Here are a small network's activations along a few directions, averaged over the inputs that share one value of a field.
Related values have similar rows: they may be neighbours, one step apart, or belong to one group.
(in the rows, 500 means zero)
Random noise pushes rows far along 15 fixed directions. That doesn't count. These rows show it; they differ only by the noise:
661	532	415	600	394	651	324	491	437	663	482	526	402	615	481	556	557	485	512	463	362	612	404	517	444	489	515	409	439	486
401	540	603	369	440	436	617	688	716	539	463	541	638	417	646	598	597	356	524	465	571	541	475	568	570	573	439	489	513	406
622	416	473	481	358	517	587	719	506	268	362	586	342	312	346	455	530	732	422	440	344	570	657	466	543	392	470	499	453	586
336	569	530	553	756	728	621	735	738	580	470	609	387	719	595	492	574	462	646	399	615	550	648	594	452	363	548	481	587	437
524	607	695	422	473	404	645	418	528	563	378	514	421	636	536	367	439	424	399	585	507	434	303	414	474	417	641	480	298	710
411	589	360	642	701	285	657	615	514	308	447	429	383	542	632	626	544	539	621	534	569	464	439	584	546	447	458	536	560	464
575	489	444	533	469	602	326	339	454	569	411	590	560	607	466	510	409	481	477	507	487	435	456	465	497	539	619	454	493	593
442	478	624	436	367	414	820	716	501	468	405	469	535	306	477	504	578	486	343	504	530	581	470	461	493	426	347	616	444	520
532	447	396	510	549	507	472	508	393	577	297	472	423	528	479	691	675	378	492	481	536	601	509	371	348	362	414	514	603	602
427	486	434	573	592	565	475	423	479	608	568	477	548	439	430	647	599	526	378	531	608	535	580	615	399	462	422	571	624	392
491	481	473	433	412	277	484	261	462	662	445	461	547	561	517	679	489	532	544	552	629	323	456	670	398	543	439	535	429	544
480	401	354	490	544	496	377	460	306	461	556	463	543	435	400	584	573	454	556	523	553	621	520	472	353	603	297	563	643	532
529	490	522	520	508	559	440	429	860	706	645	507	448	387	425	482	539	611	330	581	529	654	512	582	595	405	691	446	401	379
600	515	577	405	446	493	671	335	566	659	530	422	644	472	656	422	356	350	444	535	512	327	404	354	602	410	726	525	320	575
492	441	452	505	458	573	704	595	702	673	558	445	684	355	671	515	449	408	516	472	586	517	493	453	676	421	594	571	447	368
435	635	596	545	540	325	686	528	458	274	378	532	464	625	553	360	360	552	501	555	543	315	368	486	601	510	595	519	424	620
470	336	512	393	449	721	643	672	547	562	291	663	562	473	467	443	449	477	522	409	556	564	637	405	439	405	472	582	493	675


Field KETE:
bol: 580	540	477	496	423	380	351	417	330	369	411	506	481	265	537	536	597	545	270	637	419	641	339	492	517	509	483	525	529	521
deleg: 507	509	621	469	407	570	477	571	477	567	655	452	309	733	447	281	486	552	740	409	399	467	582	542	426	544	450	442	383	489
mimul: 446	440	467	484	588	403	482	249	424	703	713	346	473	467	539	346	435	489	498	707	644	608	334	509	468	475	541	629	399	531
fal: 485	584	689	389	558	595	605	582	679	574	518	545	592	506	658	523	526	318	466	413	439	455	499	478	526	473	551	428	455	467
gurig: 512	744	813	420	361	422	330	474	490	484	542	544	363	854	423	355	565	454	548	463	416	411	378	570	455	688	522	278	409	490
bizur: 380	462	409	501	677	406	500	371	684	723	544	442	524	605	586	616	506	380	577	599	659	599	374	569	411	532	492	515	492	527
gevi: 516	326	388	546	411	297	517	473	544	516	614	351	481	450	414	523	383	648	678	451	489	529	507	488	545	569	374	527	417	435
veb: 512	582	498	560	653	474	643	281	207	399	565	492	631	363	639	524	349	514	252	635	447	346	347	642	411	513	487	641	435	568
sunus: 387	455	373	513	692	306	506	501	595	406	329	517	433	428	622	701	577	557	572	518	631	508	577	567	503	389	480	554	648	493
rozez: 536	643	607	527	529	326	652	513	479	296	429	453	391	436	686	371	468	555	373	620	432	416	359	447	700	358	683	512	401	528
fivit: 348	624	643	641	513	438	730	626	560	457	451	431	555	563	567	478	422	444	365	529	517	417	363	486	598	519	497	545	469	440
zeze: 501	563	502	478	423	602	325	456	452	720	437	551	509	554	594	457	610	452	453	561	592	545	468	557	494	445	598	470	559	427
feza: 584	565	411	631	285	300	394	491	541	634	553	379	487	557	555	608	561	571	675	451	527	431	407	606	700	532	504	402	465	215
tekis: 514	618	523	645	554	604	439	502	640	453	501	626	464	594	513	401	391	655	486	474	447	409	522	601	685	447	748	390	468	392
tifep: 457	389	318	494	468	436	503	498	478	612	531	411	553	413	583	525	557	509	623	523	685	536	566	497	567	443	491	575	599	388
mimud: 551	519	521	408	530	489	628	450	510	556	570	492	518	582	572	709	427	428	599	427	325	343	515	688	290	577	343	478	327	584
The values of KETE form a ring.
Name the neighbours of mimud, in listed order. -> gurig, feza
Name the neighbours of veb, in listed order. -> fal, gevi
Name the neighbours of deleg, in listed order. -> mimul, fivit
Name the neighbours of bol, in listed order. -> sunus, rozez
